These are the activations of a small neural network, seen along a few directions. Each row is one input.
In each table, some parts of the input vary, and every possible input appears once, in random order.
Descriptions start from the smaller parts, as in this example, which fits no table here: one of 5 places around a ring, together with either a single point or one of 11 places around a ring or (one of 3 separate values, together with one of 6 places along a line).
Shared parts are said once, and a part with two or three values counts as separate values.

Other details of the inputs shift rows strongly along three fixed directions, in all tables alike. That doesn't count.
To show where, the next rows are all for the same input, with only those details redrawn:
 0.90  1.22  0.06 -1.98 -0.25  1.37 -0.60 -1.43 -0.37 -1.88 -0.45
 5.55  0.95  2.70 -2.10 -0.91  1.83 -3.70 -4.14  0.26 -7.53 -0.18
-3.38  3.64  0.91 -1.51 -0.42  4.85  0.73  2.55  0.38  1.01 -2.61
 1.63  1.33 -2.51 -7.55  6.88 -4.10 -1.60  1.03 -4.19  2.75  1.59
 4.97  0.32  1.35 -2.26 -0.70  0.64 -2.78 -4.31 -0.30 -6.16  0.31
-3.28  4.03  1.28 -1.84 -0.12  4.95  0.45  2.84  0.36  0.93 -2.75

A family of inputs:
x1: -5.21  1.31  4.99  1.74 -0.09  3.30  0.42  4.39  1.86  2.05  1.20
x2:  3.44 -0.34  0.79 -1.50 -0.08  0.97 -2.10 -2.61  0.40 -3.93 -1.37
x3: -2.26  0.43 -2.56 -4.75  7.38 -1.17 -3.60  7.37 -1.35  5.69  0.93
x4:  2.28 -0.56 -0.37 -0.36  5.76 -7.12  1.36  1.22 -1.74  2.60  0.75
x5: -1.36 -2.72  0.86  6.23 -4.79 -1.34  3.87 -3.64  2.34 -1.06  0.49
x6:  5.79 -1.97  2.49 -0.50 -0.79  1.34 -7.58 -2.01  2.80 -6.98  0.05
x7: -7.94 -3.50 -2.64  5.51 -5.87 -2.24  7.52 -2.44  1.39  6.51  2.81
x8: -0.60 -4.08 -6.19  0.79 -1.62 -5.14  1.46 -3.00 -0.50  3.47  0.89
x9: -1.35  1.41  1.73  3.58 -0.10  4.23 -0.65  7.31  0.20  2.10 -0.44
x10:  1.39 -1.86  0.40  0.71  0.25  0.98 -3.09  1.90  0.69 -1.00  1.70
x11: -0.87 -2.71 -5.95 -0.83 -1.52 -3.75  3.17 -4.23 -1.82  2.08  1.36
x12:  2.38 -2.65 -4.50 -0.85 -2.45 -3.46  2.40 -7.84 -2.51 -1.07  2.91
x13:  0.60  0.62  4.10  0.12  0.60 -1.03  0.39 -0.73  0.37 -0.61  1.35
x14:  3.32  0.67  0.96  3.35  2.23 -2.48 -0.13  1.70  0.21 -1.97 -4.52
x15: -0.91 -2.13  0.19  8.79 -7.75  4.20  0.86  0.72  3.00 -1.86 -0.08
x16:  1.65 -0.69  0.09 -1.78  5.20 -6.50  1.74  0.26 -2.27  2.83  1.29
Question: Describe the family of inputs behind these rows.
Answer: either a single point or one of 6 places along a line or one of 9 places along a line
Question: A walk changes only the place on the line of 6. It starts at x1 and steps to x7. List the rest of the walk in order.
Answer: x13, x5, x16, x4

A family of inputs:
x17:  0.82 -1.03 -0.84  1.05 -2.46  1.29 -0.40 -3.42  0.82 -5.26 -2.14
x18:  2.77 -2.02  1.33  5.29 -2.88 -2.13  0.79 -2.97  0.50 -1.60  1.63
x19: -4.06 -0.18 -2.06  1.03  2.67 -3.63  4.36  2.42 -0.07  5.01 -0.35
x20: -0.89  1.87  2.04 -4.27  1.91  3.35 -1.36  2.93 -1.13  1.71  0.87
x21:  1.05 -0.79 -1.36  3.33 -6.48  4.06  1.72 -4.21  0.88 -2.76 -1.90
x22:  2.39  3.52  6.82  0.76 -1.25  7.87 -5.00  2.31  3.00 -6.90  0.37
x23: -2.49  3.63  1.82  1.15  0.52  5.84 -1.28  8.11  0.28  2.84 -3.42
x24: -0.72 -0.92 -4.65 -4.81  2.66 -8.04 -0.28 -1.60 -2.64  6.97  0.89
x25: -5.23 -3.32 -7.25  4.08 -2.42 -2.98  4.00  1.39  0.93  6.87 -1.29
x26: -4.44  4.34  3.33 -3.92  2.79  5.60 -1.32  6.04 -1.00  1.30 -0.13
x27: -3.45  3.85  2.73  0.41  0.51  2.63  3.69  3.28 -1.09  1.40 -1.19
x28: -3.46 -0.78 -1.24  1.72  2.67 -4.26  2.81  3.41  0.04  6.64 -0.14
x29:  1.19  5.76  2.54 -4.02  6.50  3.88 -4.05  8.23 -2.01  0.38 -1.78
x30: -1.95 -1.77 -7.65 -2.58  5.83 -6.24  1.46  2.17 -2.60  6.76  0.81
x31: -0.34 -0.89  1.32  5.36 -6.99  2.15  4.72 -4.93  1.22 -1.85 -1.06
x32:  0.89  6.25  3.99 -7.02  4.04  0.47 -4.46  5.34 -2.77  3.55 -1.06
x33:  4.44 -4.17 -2.68 -4.22  2.05 -5.29 -2.13 -6.11 -1.09 -1.38  4.06
x34:  1.70 -3.89  0.74  2.13 -2.57 -0.28 -2.27 -1.65  2.93 -2.58  1.57
x35:  3.87  2.68  7.94  0.27 -0.25  6.33 -6.63  3.23  2.57 -5.69  0.42
x36:  2.51 -1.01  2.22  1.05 -1.57 -0.72  1.32 -4.90  1.35 -3.12 -1.03
x37:  5.37 -2.60  0.00 -3.25  3.80 -7.71 -0.40 -5.39 -2.26 -4.05  2.32
x38:  8.51 -3.95 -1.39 -6.35  7.46 -8.25 -6.36 -3.18 -2.91 -4.40  5.82
x39: -4.19 -3.19 -1.55  3.98 -6.71  2.19  2.53 -5.25  3.36 -3.08  0.29
x40: -8.53 -0.21 -6.07  3.04 -4.04  3.00  6.39  1.25  1.74  7.16 -4.47
x41:  3.62 -0.81  1.22  3.23 -1.10 -2.01  0.70 -3.34 -0.03 -3.70  1.92
x42:  0.62 -0.36 -1.29  2.56 -4.70  2.88  1.44 -3.17 -0.03 -4.24 -1.01
Question: Changing only one part turns x33 into x20. The same change can be made to x38. Which row results?
Answer: x22
Question: Describe the family of inputs behind these rows.
Answer: one of 2 separate values, together with either a single point or (one of 3 separate values, together with one of 4 places along a line)
Question: Change only the choice among 3 separate values in x17. List by row number the other rows that result.
Answer: x37, x39
Question: Change only the choice among 2 separate values in x26. List by row number the other rows that result.
Answer: x39

A family of inputs:
x43: -2.01 -2.09 -0.33  3.36 -4.88 -0.21  2.69 -2.77  0.90  1.54  1.02
x44:  1.60 -1.88 -0.81 -1.13  1.21 -2.01  0.49 -3.28 -0.59 -1.92  2.86
x45: -1.52  0.85  1.46 -1.21  3.11 -1.35 -0.19  2.89  0.51  2.08 -1.12
x46:  2.66 -0.27  1.49  1.63 -2.79  3.65 -2.83 -0.99  1.98 -4.55 -0.89
x47: -1.60  3.33 -0.50 -2.00  1.59  0.39  2.22  1.71 -2.09  2.37 -1.86
x48: -1.67  1.98 -1.41 -1.16  1.80  1.09  0.57  2.77 -0.62  3.07 -2.10
x49: -3.74 -0.41 -2.70  1.01 -1.93  2.20  0.64  2.89  0.35  2.95 -0.58
x50:  3.28 -1.35 -0.24  0.84 -0.56 -2.97 -0.97 -2.16 -1.61 -2.10  2.73
x51:  4.18 -0.31  0.44 -2.25  2.71 -3.50 -1.77  0.20 -2.80  0.61  2.74
x52: -2.47  0.73  2.33  2.13 -3.18  3.35  0.51 -0.17  1.76 -1.23  0.01
x53: -0.69  0.72  0.34  0.34  1.21  0.69  0.77  3.20 -0.59  3.42 -0.52
x54:  3.44 -1.03  1.42 -3.28  3.58 -3.28 -2.12 -0.51 -1.48  0.44  2.01
x55: -2.17  2.13 -0.16 -0.46  0.91  2.93 -0.17  3.85  0.03  2.46 -2.74
x56:  2.39  0.14  0.13 -0.94  3.85 -3.19 -1.18  1.85 -1.05  0.44 -0.16
x57: -1.84 -3.38 -2.43  2.03 -4.96  0.49  0.42 -2.76  1.71 -0.57  0.84
x58:  0.87 -0.98  0.06  3.00 -2.22 -0.21  0.54  0.08  1.40 -0.62 -0.28
x59: -1.81  0.57 -0.32  1.05  2.55 -0.99  1.19  3.55  0.01  1.78 -2.05
x60:  1.44  3.24  7.11 -1.08  0.54  6.61 -2.92  1.25  1.89 -5.92 -0.90
x61:  1.02  2.85  6.59  1.05 -2.26  4.49 -2.76  0.42  2.12 -5.07 -0.71
x62:  2.04  0.97  2.00  0.04  1.07  2.59 -0.69  0.26 -0.08 -3.75  0.58
x63:  1.67 -2.56  0.01  1.43  0.68 -3.78 -0.17 -3.19  0.91 -2.95  0.20
x64:  1.17 -2.50 -2.69 -0.73 -0.75 -3.00 -0.79 -3.94 -0.42 -0.75  1.42
x65: -5.04  1.07 -2.22  0.43 -1.92  1.31  3.40  0.17  0.61  3.68 -1.82
x66: -2.17 -1.52 -2.39  2.39 -4.15  0.27  2.66 -3.71  1.67  0.56 -1.21
x67: -1.67 -2.44 -3.07  0.83 -2.30 -0.92  0.47 -2.03  1.00  1.03  0.76
x68: -1.92  2.72  0.28 -3.29  1.89 -0.43  2.05  0.70 -1.88  2.31 -1.37
x69:  3.26 -0.56 -0.42 -4.26  4.00 -3.00 -2.98 -1.21 -1.29 -0.18  0.79
x70:  0.51  1.34  1.75  1.42 -0.75  2.47 -0.75  1.09  0.18 -1.82  0.57
x71: -0.79  2.17 -1.46 -1.94  1.83  0.49  0.40  1.97 -1.44  2.32 -1.26
x72: -0.81 -2.09 -2.51  2.08 -1.79 -0.23  3.31 -1.34 -0.46  0.18  1.43
x73:  2.40 -2.27 -0.02  0.83 -0.72 -3.43 -0.72 -3.08  1.04 -1.71  1.74
x74: -0.02  0.86 -1.73 -2.16  2.62 -0.50 -1.32  2.29 -1.68  1.90 -0.14
Question: Changing only one part turns x61 into x50. The same change can be made to x43. Which row results?
Answer: x51
Question: Describe the family of inputs behind these rows.
Answer: one of 2 separate values, together with either a single point or one of 6 places along a line or one of 9 places along a line
Question: Change only the place on the line of 6 in x57. List by row number the other rows that result.
Answer: x64, x65, x66, x67, x69
Question: Change only the choice among 2 separate values in x67. List by row number the other rows that result.
Answer: x46
